These are the activations of a small neural network, seen along a few directions. Each row is one input.
In each table, some parts of the input vary, and every possible input appears once, in random order.
Descriptions start from the smaller parts, as in this example, which fits no table here: one of 3 separate values, together with either a single point or one of 11 places along a line or (one of 5 places around a ring, together with one of 6 places along a line).
Shared parts are said once, and a part with two or three values counts as separate values.

Other details of the inputs shift rows strongly along three fixed directions, in all tables alike. That doesn't count.

Table:
R1: [ 13  37  12  32 -44  -7  18  45  39 -34  13 -16]
R2: [-14  17 -23  21 -15 -17  33   8   7  19 -19  20]
R3: [-19  10   0  31 -46  19  12 -31  37  28 -60  30]
R4: [-21   4   9  -1 -23  75 -15 -17   5 -52 -33 -20]
R5: [ 23  16   2  15  -8 -40  20  29  25  -5  48 -22]
R6: [ 11   1   1 -13  15   8 -26  20  -6 -47  25 -43]
R7: [ 10  -7   6 -17  16   3 -21  18  -8 -39  32 -47]
R8: [ 21 -33 -19  -3  47 -36  -3  -3 -11  25  42 -22]
R9: [-42 -32 -14   7  -4  15   0 -26 -23  35 -43  21]
R10: [ 10  -7 -22  -1   2 -21   6  17   4  20  19  14]
R11: [-10  15   3  18 -33  54 -22  19   7 -52 -27 -25]
R12: [ -3 -54 -31 -10  31   1 -10  -8 -26  44 -15  14]
R13: [ 38   6   7   9  25 -49  26  10  25   3  54   6]
R14: [ 26  20  -4  14 -24 -51  36  43  24  17  43  11]
R15: [-20  26   3 -15 -53  53 -15  29   3 -61 -10 -24]
R16: [ 38 -14   2  -6  42 -57   3  31   2  -2  58 -26]
R17: [ -3  63  19  33 -65 -28  34  44  26 -20  14  19]
R18: [-27 -23  -4 -31  26  24 -36 -15 -55 -18  -9 -17]
R19: [  1   7  16   6 -13  47  -8  -1   5 -46 -13 -14]
R20: [ 11 -18   6 -28  34   5 -32 -28 -23  -6  -9 -19]
R21: [ 14  45  32  -5 -12 -24  12  25   9 -16  21   6]
R22: [ 10  47   0  28 -28 -61  32  32  21  12  35  35]
R23: [ -6 -40 -45  -9  27  -2  17 -10 -11  45 -19   5]
R24: [-14  21  -9  48 -59  14  23  15  48   3 -19   9]
R25: [ 42  14   8 -25  39 -64  -2  -9   0   4  65 -19]
R26: [ 20  -2   7   3   9 -41  15 -19  13  34   7   5]
R27: [-29 -36 -17  -5  22 -20   5 -22 -23  45 -12  23]
R28: [-15 -18  -2  19 -16  15   4 -39  15  42 -62  25]
R29: [ 19  22   7  -2  13 -61  11  27 -15  -2  54   3]
R30: [ 29  -8  -8  30  18 -27  26  -7  17  33  16  24]
R31: [-11  22  27 -31  -2  28 -20  -1 -22 -37  -1 -21]
R32: [ 33  34  -4  49 -27 -50  35  38  43  14  40   7]
R33: [  5  -9  -9   4 -14  -5   6  24   5  11   0  14]
R34: [  7 -26  -9   3  23 -10  -6 -41  -8  46 -21  11]
R35: [-10  26  -2 -11 -43  51 -22  26  -9 -53  -4 -23]
R36: [ 12  18   5 -25  26 -51  -4  20 -24 -18  62 -11]
R37: [ -1  25 -14  36 -60  11  19  27  25  12 -14  28]
R38: [-10 -47 -26  15  20   0  -1 -17   6  39 -12   2]
R39: [ 13  25  27 -28  -1   4 -25  -1   3 -51  12 -29]
R40: [-19  35   2  36 -53 -17  25  20  27  10 -15  46]
R41: [ 14  25   6   9  -4 -70  27  26   5  15  53  16]
R42: [ -7  -4   9  -2  -6  48  -7 -16  -1 -35 -12 -21]
R43: [-13  16  -8  -7   0  20   8  -4  -5   4 -29   2]
R44: [ -7 -25  -1   5   3  13  -9 -39   0  33 -43  12]
R45: [-18  -9   4  16  -5   9   8 -21  -1  50 -40  42]
R46: [ -4  38  11  16 -27   4   8  -1   7  12  -5  24]
R47: [  7 -30  -5 -35  25   2 -20  17 -30 -12  20 -23]
R48: [-22  26  24 -15 -20  43 -22   0  -5 -33 -31   6]
R49: [ 14  43  -3  36 -41 -12  17  32  41 -19  29  -6]
R50: [ 24  10  -6  -8  -3 -44  14  40  13   1  49   4]
R51: [ 11  11   6  -7   1  -1 -12 -23  -1  -2   3 -12]
R52: [  4 -21  -6  25   3 -22  15 -34  19  65 -34  38]
R53: [ 25 -25   9 -35  53 -19 -27  22 -26 -38  50 -57]
R54: [-14 -14   6   5  10   4   1 -19  -7  44 -37  39]
R55: [-33  -3   1  14 -20  26   8 -25   8  39 -58  43]
R56: [ 20  -1   9 -26  33  22 -22  -7 -22 -51  35 -42]
R57: [-16 -48  -9 -13  44 -23  -8 -13 -38  38 -14  20]
R58: [ -6  -5  13   2  -7  59 -17  -7  -1 -45 -32 -12]
R59: [ 29   9  -3 -15   2 -52  19  36   5   2  66 -14]
R60: [  1  64  -6  40 -64  17  29  43  50 -43 -10 -17]
R61: [ -8 -38 -13  18  14  29   6 -37   3  30 -27  15]
R62: [-25 -52 -30  -6   4  21  -3 -13  -9  40 -37  18]
R63: [ 22 -26   5 -42  57 -26 -24  19 -20 -41  56 -61]
R64: [ 12  23   1  32 -29 -36  28 -16  45  42   0  34]
R65: [-23   2  11  -8 -28  56 -24 -34  -2 -22 -52 -19]
R66: [-18  26  25 -30  -8  33 -20  -1 -14 -40  -8 -15]
R67: [-13 -12  13 -32  31  32 -35 -16 -40 -10 -24  -3]
R68: [ 10  -6   8 -37  32   6 -35 -24 -20 -25   4 -30]
R69: [-10  29   3 -25 -19  53 -22  -4  -3 -63 -34 -44]
R70: [ 28 -21  11 -39  64 -15 -13  -7 -19 -33  59 -38]
R71: [  4 -33 -16 -32  31 -14 -10   7 -20   8  31 -10]
R72: [ -5 -51 -29  29  18 -16  11 -14  17  58 -17  20]
R73: [ 12  13   2  -6 -21 -11   8  40   8 -18  19  -6]
R74: [-12 -26  -6 -16  41  -3 -12 -32 -24  45 -19  27]
R75: [-31 -10 -14  28 -19  11   3 -10 -11  34 -50  42]
R76: [  2   3  17 -24   3  20 -26 -21  -9 -27  -7 -27]
R77: [ -3 -36   4 -28  41  36 -22 -24 -19 -31  -6 -28]
R78: [ -4  18  11   3  -3 -16  12  -5   9  26   4  30]
R79: [-24 -15  -7   6  -8  79 -21 -33  -5 -27 -43  -7]
R80: [ 18 -13   1  21  13 -17  27  -6  19  20   6  15]
R81: [ 17  -8   5 -21  37  16 -20  -9 -14 -41  24 -27]
R82: [-21 -10   3   3   2  15   0 -27  -9  39 -32  29]
R83: [ 14 -15 -19  -8  42  -5  18 -11  -3   3  11 -15]
R84: [  8  71  23  24 -71  -5  20  10  52 -27   2   2]
R85: [ -3 -20   1 -11  29 -45   7   7 -24  22  14  11]
R86: [ -3  23  18  17 -36  52   3   4  16 -50 -19 -13]
R87: [ -9 -17  21 -44  40  16 -27 -15 -44 -10  -5 -19]
R88: [  6 -40   0 -25  45   0 -23   4 -26 -18  18 -48]
R89: [-29 -29 -20  20   3 -29  22 -17  -2  65 -28  49]
R90: [-10  34  -2  -9 -48  47 -18  29   2 -56  -1 -18]
R91: [-14  10   9   5 -16  -5   0  15 -12 -10  -6   9]
R92: [ -8 -10  -5  16  10  -7   9 -24  -8  62 -25  42]
R93: [-37  32  12   1 -41  71 -23 -13  -4 -27 -51  11]
R94: [ 13 -62 -20   1  66  -6   2 -41 -22  49   1   9]
R95: [  6  35   8   9 -15 -58  24  29  12   0  47  18]
R96: [ -7  -6 -19  18 -32   4  14  11  14  28  -8  22]
Each input here is: one of 6 places around a ring, together with either a single point or (one of 3 separate values, together with one of 5 places around a ring).
- Changing only the place on the ring of 6 turns R96 into R41. The same change can be made to R15. Which row results? => R27
- Changing only the place on the ring of 6 turns R59 into R5. The same change can be made to R37. Which row results? => R32
- A walk changes only the place on the ring of 6. It starts at R11 and steps to R30. List the rest of the walk in order. => R20, R67, R75, R12
- Change only the place on the ring of 5 in R39. List by row number the other rows that result. => R44, R52, R64, R76
- Change only the choice among 3 separate values in R41. List by row number the other rows that result. => R9, R18
- Change only the place on the ring of 5 in R58. List by row number the other rows that result. => R13, R19, R61, R70

Table:
R97: [  9 -42 -33   8  34  -6  17 -21   8  38  -1  -2]
R98: [ 28   0  22 -25  35 -16 -26  -7  -9 -36  32 -48]
R99: [-36 -14 -18  25 -44  91  -5 -22  18 -19 -66  -2]
R100: [ -9 -26 -26 -10  10 -23   6   2 -13  49 -11  17]
R101: [ 32  61  34 -21  -1 -16   6  18   7 -41  43  -6]
R102: [-48   3  14 -17 -13  57 -28 -15 -32 -29 -64   1]
R103: [-22  31   8  44 -50 -23  35   1  26  40 -24  58]
R104: [ 14  57  26   7 -17 -61  18  31   5 -13  47   9]
R105: [  4 -70 -18 -19  62 -17 -10   3 -33  18  26 -10]
R106: [  5  14  16  10 -19  28  -9  -9  21 -29 -30 -21]
R107: [-11  -1  -2  28 -16   4  26 -39  21  67 -34  64]
R108: [  5  -3  -9 -20   3 -41   5  21  -7  20  31   3]
R109: [  4 -19   8 -37  48  18 -33 -37 -38  -1   1  -9]
R110: [  8 -44 -37  16  33  -8  13 -26   6  44   5  -1]
R111: [  3 -17  -3 -14  23   8 -19  28 -26 -37  27 -28]
R112: [ -9  -2 -13 -17  -8  -8 -13  13 -17   6   3  -4]
R113: [ 30  48  23  41 -45 -41  34  13  62   1  23  10]
R114: [ -9  23   9   3 -36  55 -16  47  -1 -80  -8 -30]
- Changing only one part turns R104 into R109. The same change can be made to R102. Which row results? => R101
- What is each input in this table made of? => one of 3 separate values, together with one of 6 places around a ring
- Change only the choice among 3 separate values in R112. List by row number the other rows that result. => R100, R108
- Change only the place on the ring of 6 in R105. List by row number the other rows that result. => R99, R103, R107, R108, R113

Table:
R115: [  2  50  34   4 -33  30  -5 -18  17 -35 -19   1]
R116: [  2  -7  12 -38  43 -12 -15  -1 -37 -17  29 -13]
R117: [ -6  39  22 -33 -18  16 -23  15 -14 -60   8 -29]
R118: [  8  32   7  -8 -30  34 -15  31   7 -65  17 -34]
R119: [ 12  36   7  -8 -28  30  -8  34  10 -66  18 -35]
R120: [-26 -29 -17   8  -6   4   1 -34  -4  63 -48  38]
R121: [  5  33   7 -10 -31  26 -13  28  11 -69  14 -43]
R122: [ 12 -57 -21  -7  55 -22   3 -13 -16  39  22   2]
R123: [-45 -45  -6 -20  19  65 -30 -40 -41  12 -68  13]
R124: [  9  12 -22  48 -42 -24  42  10  53  45  -7  31]
R125: [  1  16 -15  61 -47 -20  41   9  50  36 -13  28]
R126: [-44 -13  -9   4 -27  65 -19 -30 -15  17 -73  28]
R127: [-27  -3 -10  48 -41  -6  24 -22  24  72 -56  59]
R128: [ 23 -13   4 -14  58 -78  14  -1 -19  36  52  11]
R129: [  2  21 -24  55 -48  -7  42  11  47  35  -8  35]
R130: [ 25  31  24  -4  -6  26 -10  -4  22 -58  16 -37]
R131: [ 30 -17 -14   5  40 -55  27  11   5  26  57   1]
R132: [ -1 -35  -5 -19  52 -45  -2 -23 -28  45  10   6]
R133: [-15 -36  -4 -51  54  17 -35 -27 -55  -2  -6 -17]
R134: [-24  15  13   9 -27  31  -7  -3  -2 -12 -41  17]
R135: [ -2  25  -5  30 -39 -31  33   1  31  49 -16  45]
R136: [ 17 -35  -7 -41  47 -10 -26   1 -24 -18  34 -45]
R137: [-34 -33 -18  29 -21  67  -8 -21   5   8 -74  12]
R138: [ 28  21   5  14  -9 -40  20  31  27 -10  40 -15]
R139: [ 13  40  21   3 -18 -37  13  21  13  -8  22   3]
R140: [-10 -62 -11 -32  62  29 -36 -21 -45 -18  -7 -38]
R141: [ 33 -33 -10   1  51 -61  13   7  -1  31  53  -4]
R142: [ -6  44  33 -12 -29  21 -20  24  -7 -63   3 -14]
R143: [ 32 -32 -11  -4  48 -66  11   5   0  34  52 -13]
R144: [-40 -41 -13 -24  17  58 -30 -41 -40  21 -65  11]
R145: [ 26  36   3  27 -27 -23  33  38  36 -16  38   4]
R146: [ -1  40  28 -18 -18  14 -14  23 -10 -53  17 -10]
- What is each input in this table made of? => one of 2 separate values, together with either a single point or (one of 3 separate values, together with one of 5 places around a ring)
- Changing only the choice among 2 separate values turns R123 into R145. The same change can be made to R126. Which row results? => R118

Table:
R147: [ 23  32  20   9 -10 -10   3 -10  24 -18  23 -10]
R148: [ -6 -45 -24 -15  40   6  -9 -16 -19  10  -1 -18]
R149: [ 10  18  -9  26 -10 -37  37   5  18  45  15  43]
R150: [ 15  14  -2   5 -16  -2   5  28  15 -19  28 -10]
R151: [ -6  33   0  10 -38  -5  12   7  21  -2 -10   6]
R152: [  8  40  14   5 -27 -27  13  19  18 -15  16  -6]
R153: [ 15  18  -7   5 -15  -4   9  24  14 -20  25 -13]
R154: [-16   1   9 -34 -10  44 -37  -1 -21 -36 -21 -25]
R155: [-30  -6  -1  33 -22  28   7 -17   3  27 -54  40]
R156: [-28 -10  -2  14  -7  28   2 -20  -8  13 -43  23]
R157: [  6  16  22 -16   4   0 -11  17 -14 -34  22  -6]
R158: [ 11 -34  -8 -36  74 -41  -2 -16 -36  23  37  -4]
R159: [-13 -32 -12   8  -1  31 -12  -6  -5   3 -26  -1]
R160: [  3  -1   1 -33  14  -2 -18  -2 -19 -12   9 -21]
R161: [ 10  12  12 -12  -7 -21  -7  13   1  -9  16  -6]
R162: [ -4 -16  -4  19  -2  44   5 -32  18  15 -46  13]
R163: [-18   2  13 -28  -1  53 -32   1 -29 -42 -15 -12]
R164: [ 10  16   1  12 -12 -10  12  22  14 -24  21 -18]
R165: [ 13 -50 -16  -2  55 -37   2  -7 -14  35  22  -6]
R166: [ -3  -7  -8  28  -9 -37  21 -10  19  57 -16  33]
- What is each input in this table made of? => either one of 2 separate values or (one of 3 separate values, together with one of 6 places around a ring)
- Which of the alternatives is R156? => one of 3 separate values, together with one of 6 places around a ring
- A walk changes only the place on the ring of 6. It starts at R164 and steps to R165. List the rest of the walk in order. => R159, R150, R153, R148
- Change only the choice among 3 separate values in R153. List by row number the other rows that result. => R149, R160
